A small network was shown many inputs. Here are its activations along a few directions, one row for each input.
Each table varies a few parts of the input and shows all the possible inputs, shuffled.
A made-up example of a description, with smaller parts first: one of 5 places around a ring, together with either a single point or one of 11 places along a line or (one of 3 separate values, together with one of 4 places along a line).
Shared parts are said once, and a part with two or three values counts as separate values.
(in the rows, 128 means zero)

A family of inputs:
r1: [125 103 182 119 119 167  88 130 138 124 146 118 132 133 153]
r2: [106 134  79 154 135 123 162 109 118 126 138 122 116 157 119]
r3: [137 152 107 103  57  96 122 135 117 120  85 139 117  75 111]
r4: [101 135  80 156 133 120 160 115 110 118 137 124 114 161 126]
r5: [137 121 110 132 139 137 163 133 127 140 132 126 126 148 134]
r6: [130 103 181 117 122 170  91 125 146 133 147 116 134 129 146]
r7: [132 122 111 134 137 134 161 139 119 132 131 128 125 152 141]
r8: [162 116 181 129 188 162 146 125 142 146 196 126 149 170 170]
r9: [ 89 121  81 145 118 109 132 100 108 113 119 119 115 120 115]
r10: [158 118 157 138 210 168 184 125 140 144 201 118 131 198 150]
r11: [ 93 159  92 152 153  32  67 141 124 127  51 170 168  72  30]
r12: [106 131  90 124  75 105 109  98 122 103  95 126 103  96 107]
r13: [101 132  91 126  72 103 107 104 114  95  95 128 101 100 115]
r14: [ 88 160  93 154 151  29  65 146 117 119  51 173 167  76  38]
r15: [158 117 182 131 186 159 143 130 134 138 195 127 147 175 178]
r16: [124 106 187 113 151 173 104 123 135 136 177 122 139 150 173]
r17: [129 105 186 112 153 175 106 118 143 144 178 120 141 146 165]
r18: [174 158 122 113  76 112 149 166 132 137  70 129 115  73 101]
r19: [ 84 122  82 147 116 107 130 106 100 105 118 121 113 124 123]
r20: [139 112 145 108 121 161 116 134 156 143 128 116 129 131 150]
r21: [168 159 123 115  74 109 146 172 124 129  69 131 113  77 109]
r22: [134 113 146 110 119 158 114 139 148 135 128 118 127 135 158]
r23: [154 119 158 140 208 165 181 130 132 136 200 120 129 202 158]
r24: [143 151 106 101  59  99 124 129 125 128  86 137 119  71 103]
Changing only one part turns r18 into r21. The same change can be made to r11. Which row results?
> r14
What do these inputs look like to the network?
> one of 2 separate values, together with either a single point or one of 11 places along a line
Which other rows does r1 become when the place on the line of 11 takes its other values? List them by row number.
> r3, r4, r7, r13, r15, r16, r19, r21, r22, r23
Which other rows does r13 become when the choice among 2 separate values takes its other values? List them by row number.
> r12

A family of inputs:
r25: [117 130  96 119  71 118 118 118 127 117  93 123 109  99 119]
r26: [128 140 134 127 133 107 111 126 127 126 125 142 139 117 110]
r27: [170  92 203 105 156 222 160 128 149 150 215 100 125 187 212]
r28: [119 125 148 131 143 120  98 131 129 131 128 137 148 119 126]
r29: [106 139  80 136  98 103 142 116 109 117 105 128 112 112 108]
r30: [109 128 106 153 185 111 136 131 127 134 134 138 145 160 112]
r31: [127 136 122 106  51 114  96 142 125 115  70 129 113  70 115]
r32: [154 149 130 101  59 109 106 158 138 134  60 134 124  57 100]
r33: [126 143  96 136 124  93 142 124 113 118 110 136 123 115 109]
r34: [107 133  91 169 185 105 161 119 111 123 145 134 133 169 107]
r35: [165  99 199 112 163 215 158 126 149 143 214 101 122 191 208]
r36: [108 120 132 142 169 120 109 118 131 128 138 133 143 139 112]
What do these inputs look like to the network?
> either one of 2 separate values or one of 10 places along a line
Start at r34 and move only the place on the line of 10, one step at a time. The first step leads to r30. Which rows follow, in order?
> r36, r28, r26, r33, r29, r25, r31, r32

A family of inputs:
r37: [119  82 166 117 143 205 128  94 144 130 200  97 116 180 194]
r38: [157 141 108 133 102 139 200 144 102 116 136 115  95 147 161]
r39: [ 97 137  40 132  68  99 143 100 122 117  78 120  97 100  89]
r40: [173 119 187  90 118 166 100 165 174 164 111 126 147 106 138]
r41: [115 144 152 121  92  83  57 141 114 110  83 151 145  63 100]
r42: [ 86 124 105 181 245  97 124 123 129 135 147 146 165 184  87]
r43: [142 106 177 112 140 185 142  94 130 127 214 110 119 170 192]
r44: [109 143 113 176 247  75 141 124 112 134 160 159 170 170  89]
r45: [131 120  97 138 102 160 187 147 113 122 124 104  94 158 161]
r46: [197 141 201  87 119 148 115 163 160 156 124 135 145  92 132]
r47: [121 155  50 124  68  79 156  98 110 111  89 132  97  89  87]
r48: [ 90 125 139 123  94 101  43 143 127 115  70 141 144  76 106]
What do these inputs look like to the network?
> one of 2 separate values, together with either a single point or one of 5 places around a ring
Changing only the choice among 2 separate values turns r45 into r38. The same change can be made to r37. Which row results?
> r43
